[144 144 143 106 126 124] ⇒ 144, 124

[[104 121 134 131 111]
 [126 120 114 117 144]] ⇒ 104, 144

[[139 106 114 106]
 [146 137 128 157]] ⇒ 139, 157

[[144 144 110 117 128]
 [128 116 109 136 157]] ⇒ 144, 157

[[147 140 133 124 128 103 107]
 [142 146 142 121 128 134 116]] ⇒ 147, 116

[103 122 148 146 144 142 144] ⇒ 103, 144

[105 122 117 130] ⇒ 105, 130
---
[[118 120 134 142 122 111 139]
 [118 139 147 132 105 117 136]
 [118 129 139 110 147 113 131]] result: 139

[[157 127 128 146 129]
 [127 151 130 120 128]
 [128 108 132 132 128]] result: 132

[[134 152 138 110 134 137 136]
 [131 141 148 131 121 106 119]
 [128 151 134 138 129 151 122]] result: 134

[[146 133 132 134]
 [125 125 130 122]
 [102 127 110 131]] result: 110

[[127 112 155 130 121 140 116]
 [136 128 145 126 127 127 126]
 [134 129 143 125 134 132 132]] result: 143

[[148 145 125 110 126 148]
 [116 121 112 144 131 125]
 [115 115 155 114 106 126]] result: 155
---
[148 150 139 106 157] Out: 157

[[115 104 137 100]
 [140 137 134 154]
 [130 152 129 128]] Out: 140

[148 130 128 135 129 136 158] Out: 129

[[116 129 106 141 136 123]
 [137 129 108 125 140 136]] Out: 136

[[143 122 145 153 116]
 [120 132 120 130 131]
 [123 118 122 128 135]] Out: 116

[[135 138  98 105 140]
 [137 123 144 146 114]] Out: 140

[125 141 104 114 121 100] Out: 121

[147 105 113 145 132 120] Out: 132

[126 113 151 133 117 134] Out: 117

[119 108 105 115 141 108] Out: 141
---
145	145	134	119	134	124
145	151	126	137	137	125
116	135	129	151	119	105
: 135

121	126	137	156	154	140	114: 126

134	105	110	155	103: 105

123	153	151	131	128: 153

115	127	128	127	125
116	153	132	133	131
: 153

126	144	114	100	143: 144

117	119	131	142
130	123	153	132
133	151	137	112
: 151

109	120	135	128	151	126: 120

139	130	148	157	109	133
121	138	125	142	129	111
141	123	139	144	107	138
: 123
---
Q:
[[122 131 135 130 108 135 144]
 [124 130 132 129 110 136 143]
 [121 130 135 130 102 132 143]]
A: 129

Q: [137 110 132 145 135 153 121]
A: 145

Q:
[[116 112 108 124 117 126 140]
 [131 137 109 150 136 103 124]
 [129 129 123 131 127 124 128]]
A: 150

Q: [103 102 149 137 103 132 157]
A: 137

Q: [154 116 121 127 136]
A: 121

Q: [126 144 151 139 145 116 142]
A: 139

Q:
[[128 120 120 119 135]
 [131 101 114 104 135]
 [130 136 129 131 125]]
A: 114
---
[[119 128 101 124]
 [126 136 124 100]
 [122 107 130 126]] --> 136

[[137 141 151 125 122 158]
 [138 141 149 135 139 131]
 [141 140 143 133 132 112]] --> 135

[[124 150 141 135 136]
 [120 138 131 119 126]
 [130 153 143 139 134]] --> 131

[[145 145 140 128]
 [140 114 102 100]
 [152 150 147 134]] --> 114

[[105 130 144 125 153 133]
 [128 127 136 137 125 109]
 [138 147 100 149 111 133]] --> 137

[[129 123 127 149 129 120]
 [135 119 122 128 141 125]
 [122 125 126 118 127 153]] --> 128

[[127 116 141 141]
 [146 108 126 124]
 [158 126 136 118]] --> 108

[[121 121 135 115 129 128 112]
 [119 115 119 144 130 129 138]
 [127 129 118 120 129 151 139]] --> 130

[[117 121 152 131 132 130]
 [126 119 130 118 127 129]
 [131 114 113 127 131 133]] --> 118
---
[[105 126 132 140]
 [120 114 124 120]
 [111 123 137 131]] result: 111

[126 135 123 154 130 134 119] result: 126

[103 124 146 145] result: 103

[125 141 130 114 106] result: 125

[115 156 147 128 148 102] result: 115

[[134 129 124 128]
 [125 127 124 129]
 [129 140 132 152]] result: 129

[[133 130 145 123 121]
 [133 129 123 138 151]
 [128 125 128 127 126]] result: 128
---
Input:
[[123 104 143 127 113]
 [123 103 142 128 113]]
Output: 143

Input:
[[133 127 122 131]
 [102 113 129 124]
 [122 140 118 135]]
Output: 113

Input:
[[138 124 106 128]
 [139 133 135 124]]
Output: 124

Input:
[[118 156 126 108 124]
 [119 156 130 108 122]
 [120 156 133 107 121]]
Output: 130

Input:
[[115 109 139 138 141 119]
 [129 130 125 125 123 131]
 [155 151 155 138 132 140]]
Output: 125

Input:
[[126 151 120 122 121]
 [134 119  99 122 110]]
Output: 120

Input:
[[111 120 136 138 152 121]
 [141 103 146 115 126 137]
 [136 142 143 153 101 124]]
Output: 115
---
[141 155 122 133] => 133
[128 114 122 115 129 139 151] => 151
[137 124 117 119 121 105] => 105
[121 126 104 126 130] => 130
[121 137 122 113 120 122 153] => 153
[150 112 147 119] => 119
[121 131 133 151 110] => 110
[147 123 139 102 122] => 122
---
[146 123 110 157 126 115] gives 123
[152 107 153 120] gives 107
[138 156 114 108 109] gives 156
[137 107 121 111 123 105 151] gives 107
[155 109 101 132 142 156 136] gives 109
[128 153 122 125 122 139] gives 153
---
[[122 131 106 117 129]
 [123 130 118 120 130]] result: 123

[[125 130 127 131]
 [145 105 118 130]
 [107 142 130 113]] result: 107

[[137 142 125 126 106]
 [138 136 132 135 146]
 [107 129 154 146 153]] result: 107

[[134 106 131 117]
 [134 138 154 140]
 [153 134 107 117]] result: 153

[123 153 124 147 132 133] result: 123

[106 118 133 126] result: 106

[147 149 141 132 135] result: 147
---
(147, 146, 136, 105, 133, 141, 149) >> 149, 105
((122, 140, 121, 130, 127), (119, 147, 146, 138, 116), (127, 153, 141, 136, 126)) >> 153, 116
((134, 113, 132, 154, 101, 109), (149, 145, 135, 157, 135, 134)) >> 157, 101
(132, 102, 100, 122) >> 132, 100
(115, 131, 151, 127, 147, 148, 116) >> 151, 115
(106, 128, 119, 132, 120) >> 132, 106
---
[[153 109 126 103]
 [117 137 147 130]]	137

[[112 124 135 101]
 [133 131 129 134]]	131

[[125 155 119 119]
 [127 118 124 129]]	118

[[150 149 140 141]
 [128 128 127 130]]	128

[[124 118 150 118]
 [116 149 139 149]]	149

[[114 135 133 142]
 [ 99 121 123 130]]	121
---
[[139 124 122 135 156 126]
 [133 130 123 114 102 118]
 [146 134 121 134 151 123]]
102

[[145 143 143 140 145 148 140]
 [153 143 142 145 149 145 140]]
145

[[127 127 152 130]
 [133 126 128 128]]
128

[[123 141 107 109]
 [124 123 129 107]
 [147 121 132 126]]
129

[[144 134 100 119 109 123]
 [148 123 122 155 142 127]
 [127 128 138 117 150 123]]
142

[[117 127 122 123 128 117 115]
 [142 122 131 130 122 145 150]]
145

[[119 127 121 136 130 126 129]
 [143 130 141 117 139 121 144]
 [142 126 120 115 111 138 104]]
121
---
array([110, 130, 155, 109, 133, 131, 133]) out 109, 155

array([156, 132, 120, 133, 110]) out 120, 156

array([131, 120, 127, 140, 128, 156, 136]) out 140, 156

array([119, 126, 152, 126, 143, 133, 119]) out 126, 152

array([155, 144, 139, 130, 115, 122, 139]) out 130, 155

array([[115, 134, 113, 136, 101, 157, 133],
       [115, 107, 138, 135, 118, 127, 118],
       [115, 116, 111, 141, 141, 149, 146]]) out 135, 157
---
[118 108 125 155]: 108

[[131 128 107 112 138 138]
 [131 130 105 115 141 136]
 [131 129 106 113 139 137]]: 129

[157 146 127 142]: 146

[132 156 114 111]: 156

[127 106 130 130]: 106

[134 102 122 117]: 102

[[139 122 141 115 112 147]
 [136 121 111 112 155 128]
 [125 111 112  99 138 143]]: 111

[140 145 154 147 138 138]: 145

[131 127 133 138 104 129 115]: 127

[[135 131 137 132 129]
 [146 121 128 109  99]]: 121
